Each row below holds a small network's activations on one input, seen along a few directions.
Each table varies a few parts of the input and shows all the possible inputs, shuffled.
A made-up example of a description, with smaller parts first: line(4) and (point or ring(11) or (values(2) and ring(8))).
Shared parts are said once, and a part with two or three values counts as separate values.

Other details of the inputs shift rows strongly along two fixed directions, in all tables alike. That doesn't count.

A family of inputs:
row 1: [-22  -3  -6   5  31   1  33 -26  65 -34  -7   9]
row 2: [-25  -6  45  36  -2  14 -15  -6 -37  39   8 -11]
row 3: [ -6   0 -10 -19  24  -5  20 -29  41 -23  -7  14]
row 4: [-35   1  45  27  20  29  -7 -20  -6  32   5 -19]
row 5: [-25  -3  26  20  13   1  33 -43  49 -23  12  -9]
row 6: [-29  -4  74 -15  -4  42 -69   1 -82  84  -5   5]
row 7: [  74  -12  -53   44 -105  -56    6  112  -91   -9   56  -17]
row 8: [ -3 -10  13  -7 -15  29 -44  40 -69  55  32   4]
row 9: [  1  15 -27 -23  42 -16  32 -49  72 -46 -43  15]
row 10: [-48  -8  61  25  11  36  -7 -17  -9  42  40 -14]
row 11: [ 35   8 -33 -32 -10 -42  20 -18  31 -51 -38   9]
row 12: [ 19  -1 -31  16  -6  -8  -2  37 -11  -8  -5  -5]
row 13: [-51  -9  43  14  30  56 -27   6 -13  52  23  -4]
row 14: [ 94 -11 -89  33 -94 -75   3 119 -79 -29   6   6]
row 15: [ 46  19 -51 -34  -8 -30   9  -6  18 -46 -40  -3]
row 16: [-23  14  11 -17  48  19  -5 -46  31   6 -39  12]
row 17: [-22  -2   3  10  31   3  16 -22  42 -15 -19   9]
row 18: [-31 -16  65 -23 -11  45 -55   7 -61  73  32   2]
row 19: [-38 -18  54  -6  -1  49 -48  18 -65  79  45   8]
row 20: [-14  16  15 -39  36  26  -8 -46  42  -1 -17  -6]
row 21: [ 72  -8 -46 -18 -77 -59   4  55 -44 -30  12   6]
row 22: [ -1  10 -11  21  14 -28  49 -47  66 -55 -21  -8]
row 23: [ 21   3 -53   9  -8 -24  37  22  44 -49  13  -2]
row 24: [ 11  26 -44 -25  43  -7  26 -41  68 -44 -42   0]
Description of these inputs: line(4) and ring(6).
Q: Changing only the line(4) part turns row 8 into row 20. The same change can be made to row 19. Which row results?
A: row 18
Q: Which other rows does row 1 become when the line(4) part takes its other values? List them by row number.
A: row 3, row 5, row 21

A family of inputs:
row 25: [ 16  12 -16 -18   2 -26  24 -28  38 -35 -17   4]
row 26: [ -2 -11   2  38 -22 -15  28  13   6 -17  33 -12]
row 27: [-26   2  45  -6  19  31 -28 -26 -16  34 -16  -4]
row 28: [-17   1  20  -8  24  14 -15 -24   5   9 -33   7]
row 29: [ 25   1 -11 -14 -19 -30  12 -10  13 -33 -21   1]
row 30: [ 23   5 -49 -12   3 -12  11  22  25 -30 -12   7]
row 31: [-49  -8  51  42  19  34  -1 -13  -3  36  27 -15]
row 32: [ 19   5 -38 -11   4 -14   8   6  11 -18 -15  12]
row 33: [ 23  14 -39 -15   2 -16  17  -4  21 -29 -10  -1]
row 34: [-39  -2  38 -25  36  39 -10 -33  31  18   9   0]
row 35: [ 15   8 -27 -12   4  -1   3   8  19 -17  -1  -8]
row 36: [  44  -11   -7   16  -74  -21  -36   78 -113   41   29   -3]
row 37: [ 15   3 -21 -22  -4 -16  14 -12  18 -25   3   5]
row 38: [-55 -11  45  42  28  33   3 -10   6  30  19  -4]
row 39: [  7  -8   8   6 -22   0 -30  33 -60  37   4  10]
Q: What is each input in this table made of?
A: values(3) and (point or line(4))
Q: Changing only the values(3) part turns row 37 into row 32. The same change can be made to row 26. Which row results?
A: row 38
Q: Which other rows does row 33 become when the line(4) part takes its other values? List them by row number.
A: row 27, row 35, row 36
Q: Which other rows does row 34 become when the values(3) part takes its other values? List them by row number.
A: row 30, row 35
